A small network was shown many inputs. Here are its activations along a few directions, one row for each input.
In each table, some parts of the input vary, and every possible input appears once, in random order.
Descriptions start from the smaller parts, as in this example, which fits no table here: one of 8 places around a ring, together with either a single point or one of 9 places along a line or (one of 3 separate values, together with one of 4 places along a line).
Shared parts are said once, and a part with two or three values counts as separate values.
(in the rows, 128 means zero)

Table:
r1: [148 135 166 143  98 123 112 128 124 140 103 110 122 100 108  87 118 185
 125]
r2: [ 98  90 114 110 135 126 155 119 138 104 135 146 107 187 130 139 145  81
 195]
r3: [103 115  68  94 116 140  74  56 189 157 151 158 103 107 101 155  42 120
 173]
r4: [137 120 169 156  96 125 110 120 125 140  97 110 120 113  94  96 122 183
 153]
r5: [152 132 124  81 137  86 101 121 167 146 119 116 131  66 145 104 157 107
  63]
r6: [166 107 144  78 131  77 105  94 166 128  93 108  94  87 140  88 172 129
 115]
r7: [131 148 154 150  98 137 108 139 125 154 130 111 149  98  96 112 109 169
  92]
r8: [147 140 153 169 140 150 158 161  81 103 112 120 122 154 151 136 152 154
 139]
r9: [108  95 138 107 141 113 161 138 137  98 128 138 120 182 135 135 170  98
 176]
r10: [125 120 139 188 129 166 151 130  80 113 112 130 112 170 128 151 123 134
 191]
r11: [165 168 133 167 162 129 146 170  58  91 131 115 142 121 167 133 162 122
  68]
r12: [124 112 130  94 150 110 165 150 138 100 131 133 127 171 153 126 172 102
 141]
r13: [139 163 128 164 147 159 159 182  83 118 141 131 162 140 155 153 133 133
  77]
r14: [109 146 115 181 131 179 152 152  79 132 143 138 152 160 135 171 105 118
 126]
r15: [124 117 148 163  90 135 101 102 121 147 100 116 108 111  81 104  91 169
 173]
r16: [113 159  84 185 136 187 134  89  84 107 163 159 120 168 123 183  39 131
 196]
r17: [166 164 150 143 121 109 100 135 105 127 120 103 141  71 126  83 131 153
  60]
r18: [175 143 155 164 160 124 146 139  60  77 101 102  98 139 164 115 179 147
 131]
r19: [139 104 140  82 115 100 113 114 188 152 104 122 114  95 126 109 148 136
 119]
r20: [ 79 124  58 112 149 146 136  86 144 102 195 173 115 185 128 168  65  82
 197]
r21: [116 144 132 153  89 152 101 121 122 165 130 119 144 100  88 120  77 158
 110]
r22: [128  88 144  93 105 102 110 106 185 149  96 125 109 106 110 117 149 137
 150]
r23: [169 137 169 140 120  95 106 106 104 112  94  97 101  86 123  68 144 175
 119]
r24: [117 156  98 154  97 163  80  70 127 143 147 141 117 111  75 132  12 167
 174]
r25: [120  80 121  98 105 117 101  89 186 160  98 135  99 114 103 123 124 121
 168]
r26: [143 158 148 142 107 137 110 145 126 150 132 114 156  83 107 104 106 166
  66]
r27: [147 117 132  91 163  86 152 130 112  76 118 112 110 154 166 111 192  94
 134]
r28: [ 94 122 109 105 153 123 162 162 140 125 159 147 161 171 146 153 157  81
 113]
r29: [115 115 124  87 113 113 109 126 189 172 131 130 140  95 117 134 136 120
  95]
r30: [123 148 139 176 141 162 157 171  83 124 137 131 156 158 140 162 133 132
 110]
r31: [113 135 105  94 156 118 163 174 137 120 165 143 165 157 161 143 155  85
  86]
r32: [ 77 114  86 107 144 136 156 141 137 128 165 155 150 172 140 160 126  67
 134]
r33: [134 124 160 179 135 152 155 146  83 104 109 123 118 168 135 143 149 150
 176]
r34: [130 126 122  77 118 112 110 135 185 168 136 130 145  78 130 124 132 122
  70]
r35: [136 139 107  93 173  90 152 157 116  92 146 124 145 136 174 124 178  75
  80]
r36: [100 107 103  88 108 128  99 107 187 181 134 141 132  96 109 141 104 107
 112]
Changing only one part turns r22 into r4. The same change can be made to r36. Which row results?
Answer: r21
What is each input in this table made of?
Answer: one of 4 separate values, together with either a single point or (one of 2 separate values, together with one of 4 places along a line)
Change only the choice among 2 separate values in r1. List by row number the other rows that result.
Answer: r26
Which other rows agree with r31 in the choice among 4 separate values? List them by row number.
Answer: r2, r9, r12, r20, r27, r28, r32, r35

Table:
r37: [147 148 147 114 125 111 125 172 136 150 129 114 163  81 140 101 156 132
  34]
r38: [150 114 138  64 150  65 132 154 154 107 123 114 129 112 152  90 199 100
  79]
r39: [141 113 136  89 174  91 170 162 128  96 123 119 132 155 180 139 225  83
  98]
r40: [172 168 160 187 146 138 145 167  47  98 113 103 136 120 156 117 157 159
  86]
r41: [174 111 192 104  75  78  61  93 176 177  58  79 103  22  82  46 148 195
  88]
r42: [ 77  97  75 107 150 148 156 112 155 128 155 168 123 187 147 187 120  60
 187]
r43: [ 95 136 113 189 135 183 170 135  68  94 153 151 128 212 126 164  87 120
 206]
r44: [129 106 133 113  62 129  44  38 204 195  93 124  90  55  57 103  44 196
 177]
r45: [ 87 101  73  77 130 116 113  83 184 135 158 159 115 143 119 144  92  87
 177]
r46: [154 150 170 177 158 132 184 188  47  74 120 109 139 176 165 121 190 142
 118]
r47: [ 94 141  90 125 107 163 107 109 159 168 163 152 150 116 101 159  53 122
 121]
r48: [117 153 109 191 125 183 129 122  76 113 148 142 127 157 111 164  65 141
 166]
What is each input in this table made of?
Answer: one of 2 separate values, together with either a single point or one of 5 places around a ring
Changing only the choice among 2 separate values turns r42 into r39. The same change can be made to r45. Which row results?
Answer: r38
Change only the choice among 2 separate values in r47. List by row number the other rows that result.
Answer: r37

Table:
r49: [146 151 154 151 166 126 183 208  47  61 140 106 152 187 158 144 202 123
  87]
r50: [123 134  86  66  99  98  38  84 217 187 152 136 138  32  71 104  55 133
  74]
r51: [150 127 145 129 175 112 173 186 111  89 142 134 137 163 175 133 208 106
 108]
r52: [ 81 101  80  75 141 142 159 101 169 120 165 164 122 179 147 171 116  44
 166]
r53: [187 118 175 114  94  80  68  79 143 129  67  86  73  62  93  46 131 203
 146]
r54: [129 120 114  57 175  84 181 181 144  95 147 136 150 163 197 126 206  67
  83]
r55: [109 157 103 223 142 192 156 124  48 109 152 151 127 183 138 163  75 131
 191]
r56: [170 118 149  88  94 107  68  91 192 201  63  96 112  23 116 114 134 170
  69]
r57: [124 139 149 142  52 159  71  97 173 204 110 122 137  70  55 107  32 220
 130]
r58: [150 176 156 214 156 166 177 200  10  80 127 112 163 147 170 146 157 120
  72]
r59: [ 83 132  96 169 145 160 161 126  74  95 162 144 130 208 134 177 110 120
 193]
r60: [117  76 168  96  74  91  79  80 207 184  83 115 109  58  77  70 136 137
 138]
r61: [ 94 113  88 139 150 149 149 108 127 111 153 163 115 189 133 163 102  91
 210]
What is each input in this table made of?
Answer: either one of 5 separate values or (one of 2 separate values, together with one of 4 places along a line)
Change only the place on the line of 4 in r54. List by row number the other rows that result.
Answer: r49, r51, r58

Table:
r62: [105 138  79 124 143 157 143 119 118 113 161 154 129 167 141 169  85  94
 154]
r63: [112 109 121  88 105 102  86  81 197 169 130 130 124  80  95 108 109 125
 125]
r64: [113 160 134 200 136 175 165 158  58 107 153 133 154 174 130 150 109 131
 136]
r65: [114 126  99 116 105 135  81  83 179 165 142 148 121  94  98 135  59 155
 153]
r66: [145 139 135 159 162 124 156 149  69  73 132 123 119 166 156 130 162 124
 146]
r67: [119 111 123 107 162 116 173 159 117  91 136 133 129 185 161 152 186  86
 139]
r68: [126 145 148 181  86 169 102 112 106 161 111 112 131 105  79 131  74 178
 131]
r69: [159 120 157 139 109 115 108 116 119 127  85 108  98 105 119  91 132 176
 149]
r70: [182 155 169 102 141  81 126 171 126 131 110  91 154  61 160  79 200 138
   4]
r71: [128  91 144  99 107 109 119 127 174 153  98 127 114 116 120 108 148 139
 145]
r72: [105 114  97  94 152 124 151 132 146 118 151 147 134 156 149 154 145  63
 126]
What is each input in this table made of?
Answer: either a single point or (one of 2 separate values, together with one of 5 places around a ring)
